x =
array([[4199, 4904, 5100, 5001, 6521, 3075, 5300, 3735, 4059, 5700, 4333,
        4340, 5856, 4646, 2981],
       [5814, 4227, 3958, 4843, 5507, 3640, 4967, 4291, 4060, 5481, 3048,
        4025, 5842, 4694, 3601],
       [3369, 5351, 3645, 4338, 3574, 5890, 4210, 4405, 5126, 4395, 5141,
        3033, 3542, 5952, 5303],
       [6203, 5345, 4339, 4652, 5043, 5991, 4085, 5077, 4064, 5120, 4370,
        3607, 4591, 3775, 4087],
       [4712, 6430, 4667, 5566, 4677, 2148, 7049, 4179, 5586, 4563, 3730,
        5631, 5130, 5048, 4354],
       [4806, 5234, 3938, 5922, 3696, 5574, 4813, 3322, 4837, 4967, 3707,
        6997, 3709, 6119, 5443],
       [4911, 6633, 5968, 1498, 6928, 4647, 3182, 5231, 4066, 6313, 5185,
        5649, 2978, 5523, 3468],
       [5344, 7011, 2610, 5352, 4723, 7027, 3947, 4533, 2603, 5683, 4568,
        5880, 3204, 3179, 3055],
       [4477, 5118, 4629, 4094, 4539, 4008, 4973, 3146, 6575, 3416, 4380,
        5555, 5186, 4117, 5891],
       [4190, 5373, 6970, 3871, 5553, 4441, 5758, 3903, 7809, 2786, 6729,
        3652, 6702, 5417, 6591]])
The entry just right of the largest entry is 2786
The entry just right of 4973? 3146
The entry just left of 5758 -> 4441
The entry just left of the smallest entry -> 5968
The entry just right of 4339? 4652
The entry just right of 4064? 5120
The entry just right of 4904? 5100
The entry just left of 4539? 4094
The entry just right of 5352 is 4723
The entry just right of 6729: 3652
The entry just right of the smallest entry -> 6928

Read these off the matrix that follows.
1) What is the bottom-left entry?
2) What is the third entry, reading row by row?
3) What is the 5th entry from the end, reading row by row?
4) What is the 1st entry on the diagonal from the top-right corner?
5) What is the last entry, reading row by row?
6) What is the entry directly below -39?
7) What is the smallest entry?
8) What is the entry just right of the smallest entry?
[[-16 -14 -25  23 -23 -26   6   4 -16 -12 -19 -28 -16 -17]
 [-16  -3 -28 -11 -13 -31 -33 -47 -16  -6 -15 -10 -16 -16]
 [-16 -24 -30   2 -29 -29  31 -19 -16 -24 -20 -39 -16 -17]
 [-16 -31   4  19  -6   3 -32 -12 -16 -16 -18   0 -16 -16]
 [-16 -23  -9 -23 -24  -4   6  38 -16 -25 -17 -29 -16 -16]
 [-16  24 -23 -31 -23 -24   0 -24 -16 -23 -11 -28 -16 -16]
 [-16  -4   5 -37  -8   5 -35 -14 -16 -25 -11  -3 -16 -15]]
1) -16
2) -25
3) -25
4) -17
5) -15
6) 0
7) -47
8) -16

M =
[[  3  -3   8  13 -13   1 -14  12   2  -2   4]
 [  5  -8   3  11  -6   2  14  -5  -7  10  -2]
 [ 10  12  -3  -1   3  20   3  -1 -17  -4  10]
 [ 12 -15  30  43 -60  14 -39  46  25   7   6]
 [ -4   5  -7 -11  18  -7   4 -12 -14  -9   1]]
Rows and columns are numbered from 1.
The entry in the top-left corner: 3
What is the entry at row 3, column 1?
Answer: 10
What is the entry at row 1, column 2?
Answer: -3
What is the entry just left of the largest entry?
Answer: -39
The top-right entry: 4
What is the entry at row 1, column 3?
Answer: 8
What is the top entry of the column that holds the smallest entry?
Answer: -13
What is the entry at row 3, column 2?
Answer: 12
What is the entry in the bottom-left corner?
Answer: -4
What is the entry just right of the smallest entry?
Answer: 14
The entry just right of -15 -> 30
The bottom-right entry is 1
What is the entry directly above the smallest entry?
Answer: 3
The bottom entry of the column that holds the smallest entry: 18
The entry directly below the largest entry -> -12
What is the entry just right of the largest entry?
Answer: 25
What is the entry directly below 13?
Answer: 11
The entry just right of 20 is 3

Questions about the array below.
1) The bottom entry of the column that holds the smallest entry?
2) The entry in the top-left corner?
3) The entry just right of -117.09?
4) The maximum?
5) The smallest entry in the first row?
6) The entry just left of -49.31?
7) The last entry, reading row by row?
8) The entry in the top-right corner?
41.04,-17.71,-196.57,1.63,-171.72,-198.55,-131.63
-99.59,-83.27,-119.33,-169.38,8.99,-216.06,-57.05
-14.63,57.24,-49.31,-98.82,72.00,-49.66,-151.45
80.24,66.92,21.66,-117.09,66.46,-77.62,-102.93
-119.28,-18.36,-199.54,84.18,-210.25,34.85,-207.61
19.75,42.46,-27.37,-47.30,-11.29,-9.78,-136.48
-128.58,13.41,-192.26,-34.66,-18.88,-67.91,-201.78
-84.46,-106.55,-117.20,-121.19,-69.61,-178.63,-49.47
163.62,105.35,-160.61,61.25,-138.87,-130.25,-205.61
62.70,118.10,-37.87,25.43,-38.33,58.54,-208.33
-103.47,33.05,-164.54,8.15,-54.39,-1.46,-222.69
-84.34,5.03,-111.90,-121.85,62.57,-121.71,-134.61
-117.15,-24.13,-219.07,110.58,-253.73,38.87,-214.74
1) -253.73
2) 41.04
3) 66.46
4) 163.62
5) -198.55
6) 57.24
7) -214.74
8) -131.63

Questions about the row below.
1) Report the 1st entry from the right.
2) Report the entry just left of the largest entry.
3) Report the 1st entry from the left.
[4 3 9 5 7 2 2]
1) 2
2) 3
3) 4

grid =
array([[ -6.289,  -9.190,  15.470,  -1.157,  -6.158,   9.529, -10.683,
         -4.644, -12.324,  -8.908,  -2.853,  -6.540,  -8.336,  17.070,
         -6.608],
       [-12.366,  -5.615,  12.337,  12.779,  11.099,  23.129, -16.321,
          5.549,   5.235,   2.152,  -4.282,  -3.233,   3.033,  23.157,
         -8.707]])
The entry just left of the largest entry?
Answer: 3.033
The entry just left of 17.070 is -8.336
The entry just right of 3.033 -> 23.157
The entry just right of -12.366: -5.615
The entry just right of -2.853 is -6.540
The smallest entry?
Answer: -16.321
The entry just right of the largest entry is -8.707
The entry just right of 12.779?
Answer: 11.099
The entry just left of 5.235 -> 5.549
The entry just right of 5.235 -> 2.152
The entry just left of 12.779?
Answer: 12.337
The entry just right of 15.470: -1.157
The entry just right of 12.337?
Answer: 12.779

Questions about the array below.
1) The bottom-right entry?
2) The entry directly below the smallest entry?
3) The bottom entry of the column that holds the largest entry?
4) The first entry on the diagonal from the top-right corner?
5) The 2nd entry in reading order?
6) The top entry of the column that holds the largest entry?
7) The entry just left of the smallest entry?
8) The 3rd entry, reading row by row?
[[ 62   2  19 -10   0]
 [ 25   2  35 -10   0]
 [ 25   2  35 -10   0]
 [ 25   2  35 -10 -15]
 [ 25   2  35  -9   0]
 [ 25   2  35  -6  13]]
1) 13
2) 0
3) 25
4) 0
5) 2
6) 62
7) -10
8) 19

array([ 45, -21,  52,  49, -11,  50,  40, -12,  56,  23,  31])
What is the entry just right of 56?
A: 23
What is the entry just left of 56?
A: -12

Questions about the row below.
1) Which number is the 1st entry from the right?
2) Which number is the entry just left of the largest entry?
3) Which number is the second entry from the left?
4) Which number is the second largest entry?
[ 6 15 -1 28 11  8 20 22  5  8 55]
1) 55
2) 8
3) 15
4) 28

Questions about the row below.
1) Report the 2nd entry from the right.
2) Report the first entry from the right.
3) Report the first entry.
(2, 39, -20, -62)
1) -20
2) -62
3) 2
